These are the activations of a small neural network, seen along a few directions. Each row is one input.
Each table varies a few parts of the input and shows all the possible inputs, shuffled.
A made-up example of a description, with smaller parts first: one of 3 separate values, together with either a single point or one of 11 places around a ring or (one of 4 places along a line, together with one of 5 places around a ring).
Shared parts are said once, and a part with two or three values counts as separate values.

Table:
R1: -23,-5,28,-11,-28,13,-3,22,3,24,-9,-2,20,-7,22
R2: -40,-10,13,-22,-7,14,-17,5,15,17,22,20,5,-15,7
R3: -7,-13,-8,-36,-11,0,1,-22,0,7,33,27,-10,-16,-14
R4: 24,-23,-21,-22,-25,-2,14,-29,-14,11,30,9,-12,9,-4
R5: -18,-10,26,-20,-1,24,-3,-11,-10,32,18,15,2,-8,4
R6: -14,-14,-14,-37,-13,-5,-4,-17,8,0,34,30,-9,-18,-13
R7: 17,-20,-20,-7,-36,-7,24,6,-15,22,14,3,4,22,8
R8: 3,-22,-32,-8,-42,-17,16,17,1,11,16,4,10,20,8
R9: 4,46,5,63,70,-34,-43,-13,-20,-33,-47,-39,-19,8,-26
R10: 11,-21,-25,-8,-39,-12,21,11,-7,17,15,3,6,21,8
R11: 6,-24,-37,-24,-32,-15,1,-15,7,-6,37,11,-8,4,-4
R12: 27,40,9,53,89,26,22,-4,6,-45,-37,-22,-19,-12,-13
R13: 4,-12,3,-16,-50,-6,8,31,17,12,-7,-3,25,9,22
R14: -32,-10,18,-22,-5,18,-11,-1,6,23,21,17,3,-13,6
R15: 19,-23,-26,-23,-27,-6,10,-25,-8,6,33,9,-11,7,-4
R16: -16,-6,32,-11,-25,17,2,16,-5,28,-10,-2,17,-5,21
R17: -23,-15,-20,-38,-15,-10,-10,-13,16,-10,35,35,-6,-20,-12
R18: -9,-6,36,-10,-22,20,6,11,-13,32,-11,-1,16,-3,20
R19: 22,-10,17,-15,-40,7,21,12,-8,26,-9,-3,17,15,21
R20: 13,-24,-31,-24,-29,-11,6,-20,-1,1,35,10,-10,5,-4
R21: 13,43,-6,57,96,18,6,11,30,-69,-40,-16,-12,-18,-13
R22: -30,-5,23,-11,-31,10,-9,28,13,19,-10,0,23,-9,23
R23: 23,41,5,54,92,23,18,1,13,-52,-37,-21,-17,-15,-13
R24: 18,42,0,55,94,21,12,6,21,-59,-38,-19,-15,-17,-13
R25: -48,-11,8,-21,-10,10,-24,10,24,8,21,24,8,-15,8
R26: -4,-13,-2,-16,-54,-11,2,37,26,4,-8,0,30,8,22
R27: 9,45,9,60,69,-28,-37,-17,-27,-26,-46,-40,-21,10,-26
R28: -2,48,0,66,70,-39,-51,-8,-13,-42,-49,-36,-16,7,-26
R29: 14,43,14,58,68,-23,-31,-21,-34,-21,-45,-40,-22,13,-26
R30: 6,-12,1,-32,-8,9,9,-31,-13,16,29,25,-11,-11,-15
R31: -24,-10,22,-21,-3,21,-7,-6,-3,28,20,16,2,-10,5
R32: 32,39,14,52,86,29,27,-9,-1,-39,-37,-22,-19,-9,-14
R33: -2,-25,-43,-24,-35,-20,-6,-9,15,-15,38,14,-4,3,-5
R34: -5,-24,-38,-8,-46,-22,11,23,9,2,16,7,14,20,8
R35: 22,-20,-14,-6,-34,-3,27,0,-21,25,12,3,3,24,7
R36: -38,-5,18,-11,-34,6,-16,33,22,11,-10,3,27,-10,23
R37: 17,-11,13,-16,-43,3,18,18,-1,22,-8,-4,19,13,22
R38: 0,-13,-3,-34,-10,4,6,-27,-7,12,31,26,-11,-14,-14
R39: 19,41,17,56,66,-18,-26,-25,-40,-16,-45,-39,-23,15,-26
R40: 11,-11,9,-17,-46,-2,13,24,8,18,-7,-4,22,11,22
What is each input in this table made of?
> one of 5 places along a line, together with either one of 2 separate values or one of 6 places around a ring
The inputs of R11 and R20 match in every part but the place on the line of 5. If R2 is changed in the same way as R11 into R20, which row does it become?
> R14
The inputs of R27 and R29 match in every part but the place on the line of 5. If R1 is changed in the same way as R27 into R29, which row does it become?
> R16
Which other rows agree with R25 in the place on the line of 5? List them by row number.
> R17, R21, R26, R28, R33, R34, R36
Which other rows does R6 become when the place on the line of 5 takes its other values? List them by row number.
> R3, R17, R30, R38

Table:
R41: 44,-37,-42,-55,-64,-30,33,-43,-31,30,57,33,-17,17,-21
R42: -37,-54,-13,-57,-52,49,28,14,33,19,65,49,14,-23,31
R43: 29,43,-13,30,76,-8,-10,-41,14,-78,-24,-32,-38,-33,-41
R44: 22,-60,-65,-24,-85,-11,36,-7,-16,28,53,12,3,37,20
R45: -22,-35,3,-89,-30,35,27,-20,18,25,67,67,-2,-42,-7
R46: -47,-30,21,-48,-63,26,9,50,51,39,27,28,41,-10,39
R47: -53,-12,54,-55,-70,11,-39,19,19,39,-5,24,35,-30,30
R48: 0,48,15,84,76,10,7,34,-8,-31,-74,-38,9,-2,-7
R49: 20,39,56,51,89,36,-11,-32,-31,-1,-41,-32,-17,6,-15
R50: 3,50,46,65,82,21,5,16,-23,0,-58,-44,-14,-4,10
R51: 7,-37,-24,-22,-96,-29,15,41,-2,45,16,-14,30,47,26
R52: 26,44,-10,69,74,-9,13,18,7,-62,-59,-21,-8,15,-14
R53: -53,21,-29,35,86,-38,-76,-50,-24,-22,28,7,-48,-4,-54
R54: 1,-20,18,-31,-98,-49,-32,8,-32,41,-14,-16,28,27,19
R55: 59,42,-17,45,76,-14,-6,-8,23,-73,-38,-25,-18,-1,-16
What is each input in this table made of?
> either a single point or one of 6 places along a line or (one of 2 separate values, together with one of 4 places along a line)
Start at R41 and move only the place on the line of 4, one step at a time. The first step leads to R44. Which rows follow, in order?
> R51, R54
Which other rows belong to the same alternative as R55? List them by row number.
> R43, R48, R49, R50, R52

Table:
R56: -1,14,37,6,20,35,9,16,15,4,-22,-9,13,-16,13
R57: -29,8,9,5,14,11,-8,25,29,-12,-5,0,6,-14,11
R58: 0,-2,-14,-2,32,23,19,-23,3,-18,22,15,-19,-17,-18
R59: -24,-26,8,-51,-47,12,10,10,11,32,31,37,16,-12,10
R60: -9,5,-6,-11,19,0,-15,-21,8,-22,11,14,-14,-26,-13
R61: 21,3,-23,3,2,-28,-8,-17,-2,-19,4,-6,-11,13,-21
R62: 4,5,-14,28,-6,-14,-1,27,6,-13,-25,-14,16,16,7
R63: -3,11,6,17,-1,-29,-22,-8,-33,18,-15,-22,-6,14,-11
R64: 24,13,20,23,-2,4,20,21,-11,1,-41,-21,12,14,16
R65: 38,-1,-31,9,20,-8,22,-19,-10,-11,15,1,-20,14,-12
R66: -30,6,29,0,19,6,-37,-16,-13,14,1,6,-4,-6,-4
R67: 11,-35,-19,-26,-71,-11,10,4,-5,25,23,-1,12,21,20
What is each input in this table made of?
> one of 2 separate values, together with either a single point or one of 5 places along a line
Which other rows agree with R60 in the choice among 2 separate values? List them by row number.
> R56, R57, R58, R59, R66
Which other rows does R58 become when the choice among 2 separate values takes its other values? List them by row number.
> R65

Table:
R68: 13,-35,-18,-14,-42,25,38,14,3,11,20,12,8,14,38
R69: 14,24,-42,26,70,5,5,-19,37,-82,4,-3,-21,-19,-40
R70: 0,27,-39,19,83,-28,-30,-28,26,-68,10,10,-35,-8,-37
R71: 10,-35,5,-23,-34,30,25,-6,-15,38,24,23,7,21,18
R72: -57,39,46,41,46,8,-52,25,2,-12,-48,-19,4,-23,7
R73: 34,25,-25,26,80,33,27,-26,22,-64,4,3,-30,-34,-17
R74: -15,-27,-38,-15,-39,-7,36,21,11,6,31,19,9,9,-2
R75: 7,-27,-3,-39,-48,17,30,20,24,20,28,0,8,-3,39
R76: 66,46,19,62,63,-4,23,-21,-41,-10,-55,-44,-15,29,-18
R77: 71,32,-8,70,54,-5,30,6,-25,-31,-56,-54,-11,16,-4
R78: 27,-20,3,-53,-67,3,29,13,18,1,3,16,17,-16,29
R79: 29,26,1,17,94,37,17,-48,5,-37,6,18,-39,-26,-38
R80: 54,31,-25,71,44,-30,7,7,-14,-44,-58,-58,-4,31,-22
R81: -13,40,66,37,64,49,12,22,10,7,-58,-10,15,-15,11
R82: 25,-13,29,-65,-59,8,20,-3,3,26,4,27,14,-9,6
R83: 8,-22,-6,-45,-79,-16,12,17,29,-10,1,13,27,-6,9
R84: 38,37,-24,65,52,-59,-30,-3,-22,-34,-47,-41,-13,42,-21
R85: 0,-22,-8,-30,-21,14,40,1,-16,40,34,33,-3,5,-3
R86: -15,-24,-17,-24,-55,-22,-20,18,23,26,34,7,15,9,15
R87: -21,-24,-42,-15,-32,-29,7,15,-1,19,37,29,2,14,-6
R88: -27,32,23,49,41,20,-8,56,32,-34,-60,-27,27,-10,10
R89: -40,40,26,42,56,-8,-44,54,32,-28,-49,-11,16,-2,10
R90: -17,25,-20,17,79,-12,-40,-52,-4,-48,11,0,-50,-34,-42
R91: -20,-22,27,-44,-37,14,-16,-11,-6,51,38,4,8,-2,7
R92: -2,-15,33,-64,-56,-3,-15,-19,-14,30,13,22,17,-16,-2
R93: -6,-36,-26,-9,-55,7,20,18,16,1,20,8,19,23,20
R94: -12,-33,-31,-5,-49,-16,-13,9,3,16,28,20,14,28,17
R95: -23,-23,-2,-31,-19,4,9,-10,-31,45,41,29,-2,0,-12
R96: 5,-22,23,-48,-41,24,17,2,10,47,30,9,5,3,17
R97: -16,-16,3,-53,-71,-28,-31,-15,-3,16,7,17,14,-17,0
R98: -3,21,15,11,95,13,-22,-63,-11,-34,13,11,-46,-37,-43
R99: -7,33,40,48,51,43,16,43,21,-17,-57,-25,20,-25,29
R100: -15,-36,9,-22,-33,19,-9,-17,-29,44,33,17,9,16,11
R101: 36,46,32,62,61,-25,-17,-33,-60,-7,-51,-54,-27,27,-24
R102: 4,-25,-30,-20,-28,11,52,18,0,16,31,21,0,-1,17
R103: -11,-28,-11,-30,-60,0,12,25,36,12,26,-4,19,6,20
R104: -28,-36,-17,-15,-48,-6,-23,-14,-18,29,28,12,8,15,12
R105: -44,40,74,36,61,29,-25,16,-3,5,-49,-18,8,-25,7
R106: 1,-17,-10,-42,-72,-39,-20,10,19,2,9,26,22,-2,9
R107: -36,-24,-29,-23,-34,-19,0,-8,-22,34,37,22,-5,0,-12
R108: -33,-25,-1,-35,-52,-9,-29,-7,4,39,32,1,7,-4,8
R109: 20,43,-4,66,42,-49,-40,-27,-50,-21,-50,-58,-34,26,-23
The inputs of R80 and R109 match in every part but one. If R69 is changed in the same way as R80 into R109, which row does it become?
> R90
The inputs of R70 and R79 match in every part but one. If R87 is changed in the same way as R70 into R79, which row does it become?
> R85
What is each input in this table made of?
> one of 6 places around a ring, together with either one of 3 separate values or one of 4 places along a line
Which other rows agree with R92 in the place on the ring of 6? List them by row number.
> R91, R95, R98, R100, R101, R105
Which other rows does R73 become when the choice among 3 separate values takes its other values? List them by row number.
> R77, R99
Which other rows does R92 become when the place on the ring of 6 takes its other values? List them by row number.
> R78, R82, R83, R97, R106
